These are the activations of a small network on made-up records, seen along a few directions, one row for each record.
Each row is followed by the record's values for the fields RIVUK, KIB, FIMED, VIF, SETO.
Not every record has every field; a missing one is written none.
The largest differences between rows may come from other fields.
(in the rows, 500 means zero)
Random noise pushes rows far along 23 fixed directions. That doesn't count. These rows show it; they differ only by the noise:
[484 503 641 354 429 482 628 511 531 276 473 496 402 582 666 425 584 706
 624 527 526 258 581 423 521 640 384 277 393 442 374 314 534 570 547 472
 461 278 699 358 378 606 413]
[576 506 306 691 589 466  96 400 723 463 480 476 464 555 547 622 404 510
 524 436 484 393 412 456 369 546 209 528 618 372 392 613 536 644 413 488
 567 474 411 555 575 776 518]
[397 406 322 612 720 681 640 195 471 381 359 197 516 397 632 667 535 192
 473 451 583 629 356 423 365 447 604 596 568 622 334 408 692 232 693 434
 408 481 634 548 698 350 672]
[688 160 466 695 598 547 623 511 564 718 341 411 470 554 575 650 540 526
 687 524 419 521 582 439 413 582 419 797 426 586 196 321 436 517 434 512
 574 444 423 387 737 673 438]
[359 527 547 624 369 500 376 557 469 428 225 547 601 678 565 439 694 430
 375 582 639 661 625 541 707 315 886 522 561 522 686 252 528 467 438 598
 451 395 651 457 371 408 643]
[275 596 674 514 525 552 488 410 219 260 587 428 384 528 646 400 523 455
 393 432 539 709 389 580 344 685 504 292 523 802 591 618 667 367 314 331
 254 448 647 545 360 561 556]
[427 376 679 231 413 468 852 707 429 433 370 601 449 283 488 496 203 465
 320 591 261 662 124 641 406 500 640 835 618 349 184 628 341 506 432 670
 507 717 352 697 467 510 531]
[798 721 363 436 496 418 581 305 384 693 401 540 460 374 456 669 609 399
 545 450 621 379 469 361 264 673 476 434 446 762 660 800 703 580 503 466
 654 361 326 458 547 346 371]
[439 230 308 589 636 620 603 192 295 232 334 484 446 487 631 673 807 301
 546 374 505 258 288 535 364 626 728 555 513 586 404 548 712 571 438 374
 422 484 621 398 503 536 264]
[311 453 462 327 475 401 641 392 739 414 456 502 562 421 388 327 564 699
 480 561 579 326 446 496 442 507 620 229 284 470 491 537 745 527 472 234
 840 531 511 381 546 469 370]
[482 600 546 599 411 511 199 414 522 485 553 479 576 475 605 321 530 446
 416 437 376 653 475 406 546 488 430 415 569 400 681 611 687 494 491 428
 575 614 284 501 429 430 597]
[566 389 407 438 256 523 328 548 641 550 427 555 549 394 551 451 440 477
 499 639 544 624 579 618 552 433 654 412 508 560 571 549 498 524 276 623
 517 527 454 432 602 669 611]
[516 375 586 540 711 395 582 452 536 651 325 597 546 591 276 588 663 692
 535 551 436 459 479 419 524 384 349 590 345 391 379 142 565 409 525 457
 662 537 499 436 417 402 348]
[538 444 525 353 383 476 374 488 494 357 416 245 348 337 457 628 356 676
 781 686 586 462 424 454 415 547 214 386 421 536 180 461 196 412 583 697
 480 444 524 623 593 659 590]
[295 358 567 545 509 446 480 645 328 504 486 509 477 544 336 446 396 688
 535 590 537 671 545 617 346 483 547 470 305 620 341 533 322 587 334 535
 598 583 595 541 617 661 553]
[558 498 384 614 661 627 522 501 718 544 449 613 613 465 522 565 494 362
 381 586 409 562 347 697 520 501 692 597 618 532 458 554 348 353 254 505
 438 512 470 489 586 636 448]
[509 487 634 482 456 222 459 530 523 497 432 492 390 579 591 612 294 570
 438 512 550 391 427 486 387 465 306 613 564 505 320 462 630 597 309 595
 481 467 441 473 448 690 545]
[616 685 380 699 561 599 503 440 596 693 366 806 680 486 473 517 613 571
 535 555 508 474 584 536 613 167 647 424 296 492 618 337 573 621 638 613
 635 396 738 388 356 465 496]
[322 405 360 557 841 728 337 202 546 458 641 522 376 389 346 653 464 466
 427 461 567 617 324 522 286 482 280 408 655 401 683 476 672 459 680 365
 490 515 650 636 383 458 355]
[479 407 342 302 554 515 390 509 393 170 251 476 329 499 339 514 362 352
 502 675 739 711 624 497 191 649 471 393 627 476 560 363 438 556 438 625
 482 212 634 473 776 539 539]
[437 659 514 441 386 410 505 578 285 586 554 516 526 697 567 565 646 468
 349 318 513 384 565 355 534 617 653 667 558 387 478 694 480 644 525 497
 482 598 473 633 418 342 614]
[386 658 614 471 394 402 429 527 697 386 361 487 502 497 701 338 451 667
 427 640 577 626 392 539 322 534 553 421 328 609 666 275 473 335 386 532
 629 409 448 599 428 328 565]
[326 488 214 442 575 550 727 258 592 625 458 456 481 298 387 691 514 403
 370 364 575 321 471 511 499 307 604 525 510 453 431 500 897 643 426 475
 401 484 611 406 278 749 519]
[440 663 357 251 650 486 571 387 638 534 469 499 634 318 396 511 489 473
 302 624 481 479 460 463 254 673 484 247 413 379 428 630 475 313 268 541
 626 533 291 428 608 488 506]
[562 715 547 496 400 500 345 609 375 485 463 681 648 642 443 282 716 593
 550 566 435 574 700 429 659 463 604 403 319 376 642 351 319 494 517 536
 570 496 544 458 478 301 557]

[469 727 729 586 419 562 441 423 343 478 433 405 481 646 711 491 708 534
 571 564 552 372 634 265 601 724 503 439 636 386 349 647 391 573 646 424
 489 281 536 401 318 562 468] => {RIVUK: ror, KIB: vip, FIMED: vuti, VIF: did, SETO: fenup}
[629 573 347 473 365 265 410 592 611 712 610 500 577 581 442 654 423 648
 545 374 621 267 587 506 584 264 407 439 291 645 421 566 568 560 502 606
 543 666 608 590 617 493 722] => {RIVUK: vumo, KIB: dod, FIMED: vuti, VIF: did, SETO: fenup}
[675 529 558 425 533 234 274 332 487 669 494 535 492 733 533 741 548 342
 405 629 815 300 688 305 456 551 427 509 770 428 578 563 645 470 472 509
 593 425 446 329 683 319 447] => {RIVUK: ror, KIB: gev, FIMED: vuti, VIF: did, SETO: dibad}
[494 399 410 364 676 586 393 277 503 431 471 632 488 525 456 617 758 522
 435 502 582 511 328 461 246 787 435 314 490 537 675 554 641 304 548 250
 621 531 540 608 542 233 283] => {RIVUK: vumo, KIB: dal, FIMED: none, VIF: none, SETO: dibad}
[439 493 635 688 564 573 559 600 597 790 611 217 392 549 433 464 495 545
 468 489 647 779 729 473 452 730 499 457 620 846 860 577 442 428 424 370
 533 274 269 481 477 535 426] => {RIVUK: ror, KIB: gev, FIMED: none, VIF: none, SETO: fenup}
[571 551 618 515 672 498 719 554 497 628 680 434 373 519 304 529 427 509
 548 504 572 451 603 490 525 551 420 495 636 592 699 525 398 525 614 448
 503 331 441 438 483 417 261] => {RIVUK: vumo, KIB: fivol, FIMED: vuti, VIF: did, SETO: fenup}
[487 364 538 402 492 359 259 329 480 524 537 474 575 456 571 675 559 403
 328 523 475 323 506 477 554 487 347 258 654 379 410 594 750 405 169 645
 356 647 296 272 385 721 513] => {RIVUK: vumo, KIB: zazit, FIMED: none, VIF: none, SETO: fenup}
[691 795 633 453 673 453 609 674 628 232 275 696 460 528 452 405 278 549
 358 634 512 660 285 650 241 785 372 152 585 791 568 806 419 422 403 466
 619 183 547 549 630 581 376] => {RIVUK: vumo, KIB: fivol, FIMED: none, VIF: none, SETO: fenup}
[420 514 513 684 595 454 403 439 192 335 450 365 530 589 652 556 609 494
 523 336 418 454 315 419 265 667 454 522 349 612 318 688 440 486 529 479
 547 627 416 642 559 409 545] => {RIVUK: ror, KIB: dod, FIMED: none, VIF: none, SETO: fenup}
[600 484 371 264 379 534 449 584 428 260 556 382 451 407 559 473 479 365
 559 497 415 497 476 534 484 642 496 533 525 429 537 451 200 364 422 705
 306 563 371 612 652 390 572] => {RIVUK: ror, KIB: dal, FIMED: none, VIF: none, SETO: dibad}
[533 438 531 400 342 578 563 233 581 748 750 456 489 302 717 589 467 255
 411 652 698 512 508 564 582 479 791 541 753 663 793 705 686 312 433 381
 407 558 383 366 490 386 404] => {RIVUK: vumo, KIB: zazit, FIMED: none, VIF: none, SETO: fenup}
[714 325 660 495 356 402 416 690 768 639 496 690 606 702 606 498 638 732
 572 629 517 310 568 594 646 542 596 343 417 586 556 483 359 501 409 541
 715 520 500 396 625 427 343] => {RIVUK: vumo, KIB: gev, FIMED: vuti, VIF: did, SETO: fenup}
[692 364 580 339 298 678 474 569 610 363 547 631 408 509 830 174 535 506
 582 590 376 687 636 483 394 828 455 443 488 468 746 308 532 462 419 404
 491 363 447 392 621 413 402] => {RIVUK: vumo, KIB: dod, FIMED: vuti, VIF: lumap, SETO: none}
[460 453 471 378 545 609 691 366 328 702 577 411 450 148 355 716 351 474
 610 626 480 465 426 445 450 345 428 645 489 324 266 546 303 528 737 742
 492 602 425 546 392 518 471] => {RIVUK: ror, KIB: zazit, FIMED: vuti, VIF: lumap, SETO: dibad}
[315 748 229 348 284 400 623 623 306 410 349 477 570 576 278 329 566 378
 413 382 646 501 763 427 572 437 888 551 394 443 439 632 572 774 444 415
 515 457 683 507 622 534 789] => {RIVUK: ror, KIB: gev, FIMED: vuti, VIF: did, SETO: dibad}
[481 338 564 552 574 559 663 357 369 546 300 379 533 267 453 567 443 433
 574 701 508 712 382 553 375 382 556 468 386 743 309 466 531 284 491 592
 544 536 471 403 607 519 522] => {RIVUK: vumo, KIB: dod, FIMED: zaked, VIF: none, SETO: fenup}
[801 451 357 101 250 395 708 562 581 664 495 877 431 590 426 356 665 435
 466 488 509 415 704 429 527 732 670 788 526 343 743 416 726 666 306 196
 582 457 441 375 620 337 289] => {RIVUK: ror, KIB: gev, FIMED: vuti, VIF: lumap, SETO: none}
[284 601 661 556 497 390 384 545 288 353 392 451 408 890 602 458 587 538
 456 544 627 437 674 234 395 805 501 745 653 210 217 517 361 685 515 303
 562 334 572 499 537 588 518] => {RIVUK: vumo, KIB: fivol, FIMED: none, VIF: none, SETO: none}
[674 373 778 552 439 440 621 478 194 638 474 644 445 428 664 474 378 549
 591 505 415 572 520 353 283 584 332 444 440 599 414 728 770 771 666 530
 723 459 386 314 511 483 398] => {RIVUK: vumo, KIB: zazit, FIMED: vuti, VIF: lumap, SETO: dibad}
[594 468 431 366 440 311 548 671 633 367 609 526 417 573 318 580 290 434
 515 448 624 226 359 631 668 338 618 652 723 464 505 696 400 679 635 503
 555 567 589 650 667 413 435] => {RIVUK: ror, KIB: zazit, FIMED: vuti, VIF: did, SETO: none}
[431 436 152 663 521 563 339 647 668 430 603 429 450 679 534 471 579 423
 469 272 542 290 729 528 443 644 651 629 579 353 726 476 349 888 332 566
 484 344 389 486 564 645 445] => {RIVUK: ror, KIB: zazit, FIMED: zaked, VIF: none, SETO: none}
[428 554 434 514 438 249 248 530 510 256 208 550 539 608 475 648 467 470
 388 545 610 364 313 603 491 312 565 501 550 473 396 455 499 537 345 727
 493 535 573 593 469 559 620] => {RIVUK: vumo, KIB: dal, FIMED: none, VIF: none, SETO: dibad}
[541 830 534 786 791 641 502 508 510 628 712 423 530 639 517 453 574 410
 468 371 409 475 775 418 630 538 334 404 602 479 678 396 418 499 482 544
 276 230 480 315 336 598 487] => {RIVUK: vumo, KIB: vip, FIMED: vuti, VIF: lumap, SETO: dibad}
[399 511 651 348 556 463 550 407 350 719 449 282 537 553 445 633 678 543
 424 575 521 577 613 226 506 687 362 536 517 368 242 460 450 208 546 448
 488 590 372 530 498 384 604] => {RIVUK: vumo, KIB: gev, FIMED: none, VIF: none, SETO: dibad}
[373 298 346 416 328 596 230 343 629 490 332 435 454 466 432 618 789 545
 459 472 614 516 502 499 605 588 531 317 607 503 569 496 744 460 353 400
 406 503 568 537 316 691 513] => {RIVUK: vumo, KIB: gev, FIMED: vuti, VIF: lumap, SETO: fenup}
[510 669 530 483 328 409 468 249 568 647 543 480 449 324 560 559 407 547
 615 664 733 370 429 440 524 325 535 540 491 578 540 612 643 510 640 382
 617 462 515 469 386 493 450] => {RIVUK: vumo, KIB: dod, FIMED: none, VIF: none, SETO: fenup}
[362 338 666 610 632 585 524 525 369 387 757 524 376 559 590 514 429 563
 537 445 399 403 534 635 544 433 357 463 565 406 496 311 440 616 452 630
 229 476 654 378 265 711 366] => {RIVUK: ror, KIB: dal, FIMED: vuti, VIF: lumap, SETO: fenup}
[399 443 412 638 477 526 590 538 598 305 398 167 414 294 419 384 353 534
 766 494 334 434 367 513 573 338 447 790 388 390 181 301 253 588 570 588
 484 485 378 550 512 731 536] => {RIVUK: ror, KIB: gev, FIMED: zaked, VIF: none, SETO: fenup}
[463 548 579 534 614 489 545 517 385 516 346 298 584 604 441 547 696 373
 411 460 439 573 551 324 550 658 506 539 616 419 377 486 452 331 503 514
 469 475 318 477 534 382 567] => {RIVUK: vumo, KIB: dal, FIMED: vuti, VIF: lumap, SETO: none}
[333 732 335 625 764 561 700 295 289 686 731 481 483 378 267 558 488 411
 567 461 578 483 536 508 421 264 605 755 327 530 594 332 447 494 579 414
 380 502 622 515 395 378 446] => {RIVUK: vumo, KIB: gev, FIMED: none, VIF: none, SETO: dibad}
[537 485 314 650 683 656 630 604 620 695 488 578 433 527 417 649 503 427
 319 215 384 552 485 579 463 519 461 687 635 532 675 482 641 719 450 557
 362 405 484 606 290 647 443] => {RIVUK: vumo, KIB: zazit, FIMED: vuti, VIF: did, SETO: fenup}
[855 773 333 308 466 534 539 452 434 431 361 575 445 252 559 653 473 391
 545 390 281 437 204 413 320 669 230 594 481 468 420 618 450 464 566 680
 382 478 308 706 413 422 521] => {RIVUK: vumo, KIB: dal, FIMED: none, VIF: none, SETO: fenup}
[608 415 510 293 430 623 463 559 422 518 526 747 450 421 375 544 453 473
 482 585 460 785 323 643 517 541 501 579 609 560 529 602 428 345 519 404
 385 640 655 731 544 444 511] => {RIVUK: vumo, KIB: dal, FIMED: none, VIF: none, SETO: dibad}
[532 457 471 664 486 694 323 475 347 412  86 675 600 468 689 472 598 411
 428 568 354 768 603 422 410 498 500 413 514 323 455 348 583 631 481 789
 476 324 506 346 330 709 610] => {RIVUK: ror, KIB: dod, FIMED: none, VIF: none, SETO: dibad}
[469 500 588 175 225 798 721 498 547 572 632 461 503 351 693 415 668 721
 668 592 410 525 518 432 626 803 536 366 349 458 147 639 311 298 634 280
 399 564 687 620 438 613 583] => {RIVUK: ror, KIB: fida, FIMED: vuti, VIF: did, SETO: none}

Here are new rows. What are their fields?
[415 631 471 605 514 438 720 557 483 430 332 504 653 338 454 237 225 243
 322 414 288 759 371 487 526 186 672 700 505 396 362 577 815 612 570 467
 615 599 391 441 601 487 769] => {RIVUK: vumo, KIB: gev, FIMED: vuti, VIF: lumap, SETO: none}
[349 421 656 337 491 435 475 394 307 594 673 390 391 456 557 704 492 617
 375 466 747 481 541 447 245 610 351  81 465 719 738 655 692 463 579 652
 515 518 523 533 346 309 498] => {RIVUK: ror, KIB: gev, FIMED: vuti, VIF: lumap, SETO: fenup}
[678 547 204 398 382 435 397 509 572 669 611 407 516 645 682 642 689 576
 652 462 656 397 697 489 295 817 490 574 148 815 426 350 275 229 119 427
 323 507 547 625 832 490 665] => {RIVUK: vumo, KIB: fivol, FIMED: none, VIF: none, SETO: dibad}
[628 334 578 498 592 591 402 525 740 805 448 738 613 502 646 795 598 566
 302 655 522 462 439 589 476 472 549 414 624 401 752 394 378 390 523 875
 598 539 390 519 335 282 347] => {RIVUK: vumo, KIB: dal, FIMED: vuti, VIF: lumap, SETO: dibad}
[422 158 448 499 471 745 402 441 244 411 355 574 451 449 544 720 601 474
 551 484 460 598 419 509 439 556 497 464 575 429 215 611 510 634 644 607
 396 572 756 583 460 708 558] => {RIVUK: vumo, KIB: gev, FIMED: none, VIF: none, SETO: dibad}
[649 253 486 345 480 504 520 668 818 154 628 464 301 578 603 439 226 582
 598 308 410 404 351 578 526 586 132 435 651 463 398 454 643 575 684 355
 418 468 718 638 691 618 509] => {RIVUK: ror, KIB: dal, FIMED: vuti, VIF: did, SETO: fenup}
[520 477 571 534 525 564 409 402 543 324 638 538 336 405 620 475 356 482
 517 327 400 546 185 490 467 379 273 620 637 417 768 405 711 557 901 458
 501 566 506 750 273 213 419] => {RIVUK: ror, KIB: zazit, FIMED: none, VIF: none, SETO: dibad}
[699 705 413 522 543 450 643 676 657 774 386 529 582 554 442 641 512 578
 455 406 433 391 576 394 524 533 428 604 458 464 389 555 370 582 574 658
 613 417 402 579 512 491 572] => {RIVUK: vumo, KIB: dal, FIMED: none, VIF: none, SETO: dibad}
[530 452 538 709 596 582 411 420 488 601 587 563 593 578 516 469 555 551
 553 461 488 544 574 457 560 384 470 376 452 520 586 567 616 544 748 404
 677 553 604 430 550 395 465] => {RIVUK: ror, KIB: dal, FIMED: none, VIF: none, SETO: fenup}
[638 631 306 406 528 573 517 643 641 327 444 778 556 561 447 312 505 440
 436 480 439 614 511 663 507 486 604 455 428 508 739 325 464 457 389 477
 432 416 680 545 595 418 500] => {RIVUK: ror, KIB: dod, FIMED: vuti, VIF: did, SETO: none}
[422 488 364 620 770 550 584 571 322 564 628 266 467 684 171 695 615 512
 615 358 595 304 692 405 594 543 460 560 542 448 356 564 166 579 702 515
 460 475 617 570 615 500 455] => {RIVUK: ror, KIB: dod, FIMED: vuti, VIF: lumap, SETO: dibad}
[618 631 487 424 309 318 404 486 606 594 415 350 389 602 524 509 542 524
 580 564 687 447 710 412 555 577 401 600 509 632 609 297 525 428 281 479
 388 317 430 452 513 559 547] => {RIVUK: vumo, KIB: vip, FIMED: vuti, VIF: did, SETO: dibad}
[209 449 283 631 688 514 474 389 525 531 581 482 576 566 387 471 513 426
 369 435 655 442 780 471 482 298 652 444 464 330 648 336 700 679 494 470
 546 444 611 298 477 567 533] => {RIVUK: ror, KIB: zazit, FIMED: none, VIF: none, SETO: dibad}
[644 458 298 497 318 608 317 432 436 166 371 591 438 232 627 257 336 469
 773 587 423 753 347 621 299 372 450 517 206 617 617 269 471 485 530 582
 488 499 576 584 659 449 588] => {RIVUK: ror, KIB: dod, FIMED: vuti, VIF: lumap, SETO: fenup}
[213 485 452 359 557 657 379 429 495 400 783 395 510 568 546 503 567 561
 451 507 546 425 616 443 539 587 436 315 512 209 367 461 359 408 594 449
 349 596 721 562 499 528 623] => {RIVUK: vumo, KIB: gev, FIMED: vuti, VIF: lumap, SETO: dibad}
[190 513 468 688 453 507 835 543 243 706 343 363 492 442 247 367 474 566
 578 514 620 618 744 467 487 352 830 692 282 628 286 591 530 822 501 369
 668 409 595 358 480 782 565] => {RIVUK: ror, KIB: dod, FIMED: vuti, VIF: lumap, SETO: fenup}
[471 671 568 589 480 635 719 539 716 611 473 580 560 296 416 397 611 746
 609 522 247 408 223 615 769 353 609 680 331 430 497 381 243 441 593 432
 550 566 431 634  89 515 287] => {RIVUK: ror, KIB: gev, FIMED: none, VIF: none, SETO: fenup}
